Each row has a name. Each piece below is followed by the name of the row it came from. Each question is about the rows just above it.

[105 100 129 150 133 165] = G
[121  89 105 103 105 140] = Z
[ 89 105 103 103  92 139] = F
which: [100 129 150]	G
which: [ 89 105 103 105]	Z
which: [ 89 105 103 103  92 139]	F
Where do [ 89 105 103 105 140] appear?	Z
which: [121  89]	Z

[106 134 128 128  87 123  78 132 128 128 130 122 132 130 127  99 129  95
 128 145 125 129] = L
[122 123 130 126 145 122 111 117 128 128 129 125 121 129 130 103 132 168
 129 132 126 128] = U
[122 131 128 127 119 136 101 125 128 128 123 128 133 136 128 136 126 124
 128 144 120 128] = V
[144 207 130 126 145 127 111 117 128 128 129 125 121 129 130 103 132 168
 127 119 126 128] = J
[103 132 127 127 130 124 141 207 127 128 129 130 127 139 123 166 130 135
 128 126 132 126] = B
[114 162 128 131 104 135 119 122 128 127 129 125 127 101 129 127 125 117
 129 110 123 130] = D
which: [126 132]	B
which: [141 207]	B
The row with [123 128 133 136 128 136 126 124 128 144 120 128] is	V
[122 123 130 126 145 122 111 117 128 128 129 125 121 129 130 103 132 168
 129 132 126 128] is in which row?	U
The row with [123  78 132 128 128] is	L

[137 113  80 104 197]  C
[ 99  57 163 171 112]  N
[ 64 109 115 165 124]  S
[146  75 109 113 159]  Y
[102 109 123  73  50]  E
which: [109 115 165 124]	S
which: [109 113]	Y

[112 101 180  80 143 155] -> H
[ 77  77 137 101  78  77] -> W
[ 87 201 116  64 186 153] -> T
[169 137  99  78  77 155] -> R
[112 101 180  80  95  92] -> P
[102  97 142 164 129  93] -> M
which: [ 77 137 101  78  77]	W
Where do [99 78 77] appear?	R
[169 137  99  78  77 155] is in which row?	R
Where do [112 101 180  80 143 155] appear?	H

[147 106 107  81 129 138 112 122 178 149] : Sifup
[114 121 116 138 178 161 135 111 127 119] : nefu
[158 165 111 143 133 173 122 141 168 140] : Lom
[129 140 172 102  93 147 125 120 174 110] : Fataz
[129 174 140 172 147 125 120  93 102 149] : gezug
[129 158 172 102  93 147 125 120 174 110] : kuruk
which: [129 158]	kuruk
which: [133 173 122 141]	Lom
Where do [174 140 172 147 125 120  93 102 149] appear?	gezug
which: [158 165 111 143]	Lom
Which row holds [129 140 172 102  93 147 125 120 174]?	Fataz
Which row holds [129 158 172 102  93 147 125 120 174 110]?	kuruk

[184 177 183 175 155  96 166 176  67  66  90 171  53 155  76 120 175 126
  83  68 123 178  61 126  60 136 167 161 168 167  94 181  95 130  57  62
 204  59  55  55 128 106 154 124 173 159 134 203 120 200 101 171] -> nuza
[158  55 180 114  72  58 172  76  82 188 158 201 122 194  88 190 129  75
  94 198  87  88 165 155 103  71 201 173  97  65  73  63 170 180  90 167
 117 196 143 148 169  87  84 119 203 101  54 154 159 139 114 160] -> Zof
[167 172 157 164 116  79  67 175  57 196 199 115 163 176 111  58 176 118
 100 202  69 158 195 109 136 117 122 162  55  68 108 171  57 107 116 134
  67 151 119  93  72 201 179 140 138  69 110 164 168 129 101  58] -> tup
[ 79 109 109 189 165 115 196  87 181 174 100 129  63 148  92  72 162 187
 111  74 152 116  84  59 152 130 203 102 168 195 125  60 140 144  58  75
 115 178  66 111  89 144 155 172 120 196 201  67  67  57 155  81] -> volek
[120 197 141 154 139 156 134  85  97 195 149 114 164 199 182  62 103 164
 137  59 168  53 187 101 136  95 108  84 173 155  57  60 163  96 158 185
  99  52 121 184 170  56 150 110  91  98 104 193 185  78 113  92] -> mukib
[ 97 113 132 117  79 146  93 202 163 148  69 120 146 138 116 130 143 108
 189 163 101 148 142 125 119 188 186 146  82 123 177 174 145  73 144  87
 113 203 199 119  69 181  74 145 128 188  59 181 116 202  74  87] -> gasub
[ 98  67 103 138 122 113 193 175 160 197  88  87 201 130 143 155  68 138
  91  55  52 134 183 128 110  94 132 199 109  71  89 151 149  86 143  87
 146  57  96  68 190 131  91 156 103 121 200  56 127 105 182 153] -> lizim
Which row holds [201 173]?	Zof
Which row holds [151 119  93  72 201 179 140 138  69 110]?	tup

[132  98  94 135 139 121] -> X
[132 111 110 135 139  61] -> K
[110 111 135 139 132 180] -> A
Which row holds [111 135]?	A
Where do [132 111 110 135 139] appear?	K
The row with [132 180] is	A
which: [139 132]	A

[ 99 129 127 129 106 127 121 127 131 128 127 127 125 130 125 116 122 130
 135 141 126 127 126 131 137 127 129 127 114]  Zimar
[115 124 127 134 122 128 103 126 129 126 127 130 129 129 127 137 123 129
 131 132 106 127 128 127 124 131 126 127 134]  Renar
[106 125 129 127 125 126 127 125 131 128 127 130 129 127 128 138 128 129
 129 128 134 127 128 127 131 126 129 126 134]  Dotuv
[130 129 129 127 126 127 150 125 129 127 127 124 127 130 128 107 128 129
 126 131 132 128 128 129 131 127 125 127 112]  diga
[122 134 128 154 104 128 198 120 132 129 126 124 130 127 129 121 129 127
 122 125 176 127 125 131 145 126 131 126 107]  fus
[106 125 129 127 125 126 127 125 131 128 127 130 129 127 128 138 128 129
 129 128 134 127 128 128 149 128 127 126 124]  fude
[137 127 128 131 134 129 165 124 129 127 126 123 129 131 128  82 133 126
 118 128 132 129 129 126 127 125 124 125 114]  bafis
[115 124 127 134 122 128 103 126 129 128 127 130 129 129 127 137 123 129
 131 132 106 127 128 127 124 131 126 127 134]  lem
which: [106 125 129 127 125 126 127 125 131 128 127 130 129 127 128 138 128 129
 129 128 134 127 128 128 149 128 127 126 124]	fude
[122 134 128 154 104 128 198 120 132 129 126 124 130 127 129 121 129 127
 122 125 176 127 125 131 145 126 131 126 107] is in which row?	fus
Where do [106 125 129 127 125 126 127 125 131 128 127 130 129 127 128 138 128 129
 129 128 134 127 128 127 131 126 129 126 134] appear?	Dotuv

[164 103 144 122 120 156 208 108 122 110 131 147  83 168 132 113 111 116
 179 105 122  94 133 120 124 130 102 155 107 122 172]  Zuze
[132 114 124 142 131 129 193 115 138 120 127 124 135 131 144 104 131 149
 153 115 132 128 130 132 125 146 121 112 142 133 113]  lir
[122 173 124 142 131 129 193 115 138 120 127 124 135 131 144 104 131 149
 153 115 132 128 122 132 115 134 132 121 137 124 117]  koz
which: [132 115]	koz
[122 172] is in which row?	Zuze

[147 107 153 127 157 112  97  56 155] -> foz
[107 147 140 141 141  79 141 116 177] -> Mup
[135 119 140 141 141  79 141 116 177] -> Nebap
The row with [147 107] is	foz
Which row holds [119 140 141 141  79 141 116 177]?	Nebap

